Questions about the array below.
1) Give the first entry in the row that holds the smallest entry.
2) Give the top-right entry.
3) Give the top-left entry.
4) Give the 3rd entry, reading row by row.
5) Give the entry just right of the centre entry.
6) Give the entry directly above the smallest entry.
7) Give the entry in the bottom-left corner.
8) Give the last entry, reading row by row.
[[147 117 110 116 136 141 129 125 131]
 [122 147 118 141 119 133 135 133 122]
 [157 125 118 111 123 136 112 125 125]
 [111 145 131 113 132 122 124 131 104]
 [129 121 129 115 148 129 145 111 116]]
1) 111
2) 131
3) 147
4) 110
5) 136
6) 125
7) 129
8) 116

M =
124  121  123  128  127  123  131  126
121  133  135  124  115  125  126  117
120  130  143  124  116  127  115  111
127  124  125  121  123  127  125  129
117  129  138  118  114  119  119  120
108  110  131  111  112  118  133  115
122  115  125  117  119  128  123  122
113  126  134  117  112  121  127  116
128  131  134  128  122  121  112  126
127  131  129  125  122  128  123  125
128  129  122  129  125  117  120  128
115  114  133  114  116  122  130  120
115  116  135  116  115  127  120  118
120  114  127  119  126  125  133  122
108  123  141  118  109  124  127  106
Indices start at 1.
Give the entry in the top-right corner.
A: 126
The entry in the bottom-left corner is 108
The entry at row 2, column 1 is 121
The entry in row 3 and column 1 -> 120
The entry in row 1 and column 2 is 121
Give the entry directly below the largest entry.
A: 125
The entry at row 1, column 3 is 123
Give the entry at row 1, column 1.
A: 124
Give the bottom-right entry.
A: 106
Give the entry at row 3, column 3.
A: 143
Give the entry just left of the largest entry.
A: 130
Give the entry directly above 113.
A: 122
The entry directly above the smallest entry -> 122
The entry directly above the largest entry: 135
Give the entry just left of the smallest entry.
A: 127
The entry just right of the largest entry: 124

Read these off the table that follows. Counting starts at 1.
1) Which number is the entry just left of 116?
2) Which number is the bottom-right entry?
3) Which number is the bottom-left entry?
4) Which number is the top-right entry?
5) Which number is the top entry of the column that holds the largest entry?
6) Which number is the entry at row 1, column 3?
7) Which number is the entry in row 2 and column 1?
[[112 121 119 120 128 140 138 134 139 127 125 115 124 120]
 [136 110 125 143 125 133 127 133 135 118 134 131 139 118]
 [147 139 141 135 126 121 123 123 117 131 130 135 127 137]
 [146 119 137 139 126 132 137 130 133 114 135 126 137 124]
 [146 125 140 137 124 138 141 131 133 119 132 120 129 126]
 [125 145 137 111 132 125 139 123 124 129 125 120 120 137]
 [114 129 119 126 122 139 126 133 130 144 119 120 114 125]
 [129 138 129 133 120 135 122 131 122 148 120 126 112 132]
 [108 116 110 127 129 128 118 131 132 133 125 131 130 120]
 [122 146 135 109 133 123 136 123 123 130 125 122 120 138]
 [111 118 118 119 131 134 137 132 139 121 127 119 130 120]
 [129 118 118 143 125 124 109 130 125 134 129 141 133 124]
 [118 112 112 136 128 127 115 131 132 129 129 137 136 119]
 [149 139 145 132 127 125 133 124 121 124 131 129 128 136]
 [112 118 119 118 132 133 138 131 139 119 128 119 132 120]]
1) 108
2) 120
3) 112
4) 120
5) 112
6) 119
7) 136

Read these off the table that follows.
1) The top-left entry?
2) The fourth entry, reading row by row?
3) The smallest entry in the last row?
4) The bottom-right entry?
5) The fifth-last entry, reading row by row?
6) The bottom-left entry?
7) The third entry on the main diagonal?
8) The entry just right of 128?
array([[119, 131, 146, 107],
       [128, 133, 141, 120],
       [137, 125, 110, 148],
       [141, 132, 114, 150],
       [130, 134, 149, 117],
       [126, 114, 105, 140]])
1) 119
2) 107
3) 105
4) 140
5) 117
6) 126
7) 110
8) 133

Questions about the grid below. Indices start at 1.
1) What is the entry just right of 151?
2) What is the bottom-right entry?
3) What is the entry in the top-left corner?
4) What is the entry just right of the smallest entry?
5) What is the entry directly above 151?
6) What is the entry at row 1, column 2?
[[126 124 140 141 139 124 140 124 124]
 [111 119 150 151 148 116 142 116 113]]
1) 148
2) 113
3) 126
4) 119
5) 141
6) 124

Questions about the matrix below.
1) The top-left entry?
2) The entry just right of the largest entry?
3) The entry directly below 151?
4) The 2nd smallest entry?
5) The entry just right of the smallest entry?
6) The smallest entry in the last column?
7) The bottom-right entry?
[[151 105 111 150 143 112 118 145 107 138 110]
 [150 119 119 148 136 114 109 139 125 123 122]
 [127 131 130 128 133 133 136 136 126 142 127]
 [144 112 116 144 140 118 123 141 112 138 115]
 [121 137 137 121 128 140 144 125 131 136 133]
 [120 136 135 121 129 140 146 129 128 141 131]
 [137 128 129 135 130 127 128 126 129 123 129]
 [129 132 132 128 130 133 135 128 130 132 130]
 [120 150 145 119 121 142 138 118 148 122 144]]
1) 151
2) 105
3) 150
4) 107
5) 111
6) 110
7) 144

array([[124, 127, 119, 131, 134],
       [123, 129, 100, 150, 135],
       [120, 132, 121, 144, 128]])
What is the bottom-right entry?
Answer: 128
The last entry of the smallest entry's row is 135
What is the largest entry in the last row?
Answer: 144
What is the largest entry in the first row?
Answer: 134
What is the top entry of the column that holds the largest entry?
Answer: 131
The entry in the bottom-left corner: 120
What is the entry in the top-left corner?
Answer: 124
What is the entry directly below 124?
Answer: 123

arr =
[[122 121 132 120 106 129 136 135 134 137 132 123 116 123 129 134]
 [132 129 120 135 135 132 128 124 126 118 124 132 131 126 128 121]
 [127 130 144 126 129 122 117 124 140 136 129 133 128 125 125 127]
 [127 125 131 130 125 127 126 124 129 134 124 120 132 138 135 139]
 [129 133 127 125 125 130 129 134 121 124 128 127 120 126 128 121]
 [126 136 136 124 130 122 125 139 125 126 130 132 121 126 124 116]
 [134 132 129 129 119 137 134 129 125 118 133 135 107 115 123 111]
 [134 125 129 131 131 123 132 122 129 128 124 127 128 125 133 140]
 [129 125 126 135 128 129 125 123 135 123 124 133 136 129 127 126]
 [130 144 124 119 134 117 147 154 108 119 133 126 117 121 126 115]]
The minimum? 106
The fifth-last entry, reading row by row -> 126
The bottom-right entry? 115
The third entry on the main diagonal: 144
The top-left entry? 122
The bottom-left entry? 130
The 3rd entry on the diagonal from the top-right corner: 125
The largest entry in the last row -> 154
The 3rd smallest entry? 108
The top-right entry? 134
The largest entry in the last column: 140
The smallest entry in the last column -> 111
The second entry on the main diagonal is 129
The 4th entry in reading order? 120
The entry directly above the largest entry -> 123
The fourth-last entry, reading row by row? 117
The third entry from the end, reading row by row? 121
The second smallest entry? 107
The second entry on the diagonal from the top-right corner? 128
The 2nd entry from the end, reading row by row? 126
The entry directly below the smallest entry: 135
The entry directly above 147? 125

[[135 135 101 147 109 133]
 [156 108 123 129 137 105]
 [112 145 114 141 113 148]]
Counting starts at 1.
The entry in the bottom-right corner is 148
The entry just right of the smallest entry is 147
The entry in row 1 and column 2: 135
What is the entry in row 1 and column 1? 135
What is the entry directly above 105? 133
What is the entry just right of 147? 109
What is the entry just right of 145? 114

Questions about the table below. Rows and columns are numbered from 1.
1) The entry at row 1, column 3?
2) The entry at row 1, column 1?
3) The entry directly above the largest entry?
4) The entry just right of 109?
5) The top entry of the column that holds the largest entry?
6) The entry in the bottom-left corner?
7) The top-right entry?
8) The minimum?
[[124 135 136 140 128 122]
 [131 129 120 111 140 137]
 [134 116 118 117 122 134]
 [126 134 125 114 144 133]
 [133 126 118 112 136 138]
 [124 140 127 114 149 133]
 [131 122 118 109 133 136]
 [130 124 131 142 114 123]
 [128 125 133 143 115 122]]
1) 136
2) 124
3) 136
4) 133
5) 128
6) 128
7) 122
8) 109

x =
[[128 128 129 128 130 128 128 143 134 127 128 113 127 139 143 157]
 [128 132 129 128 130 128 128 135 132 130 129 122 129 133 134 139]
 [130 151 128 152 142 128 128 133 131 129 129 124 129 132 133 135]
 [128 130 128 128 128 128 129 130 129 129 129 127 128 130 130 130]
 [128 130 128 128 130 128 128 131 130 129 129 126 129 130 130 132]
 [129 156 128 150 131 128 129 117 117 117 121 133 124 121 121 124]
 [129 130 129 129 132 128 128 131 130 129 129 126 128 130 131 132]]
Counting starts at 1.
The entry in row 1 and column 2 is 128
Read off the entry in row 2 and column 1.
Answer: 128
The entry just right of the smallest entry: 127
The entry directly below the smallest entry is 122
Read off the entry in the bottom-left corner.
Answer: 129
The entry at row 3, column 1 -> 130
The entry in the top-left corner: 128
The entry just left of the smallest entry -> 128
The bottom entry of the column that holds the smallest entry -> 126
Read off the entry in row 3 and column 2.
Answer: 151
The entry in the top-right corner: 157
The entry just left of the largest entry: 143
The entry directly below the largest entry -> 139
The entry in the bottom-right corner -> 132
Read off the top entry of the column that holds the smallest entry.
Answer: 113
The entry in row 2 and column 3: 129
The entry in row 3 and column 3 is 128
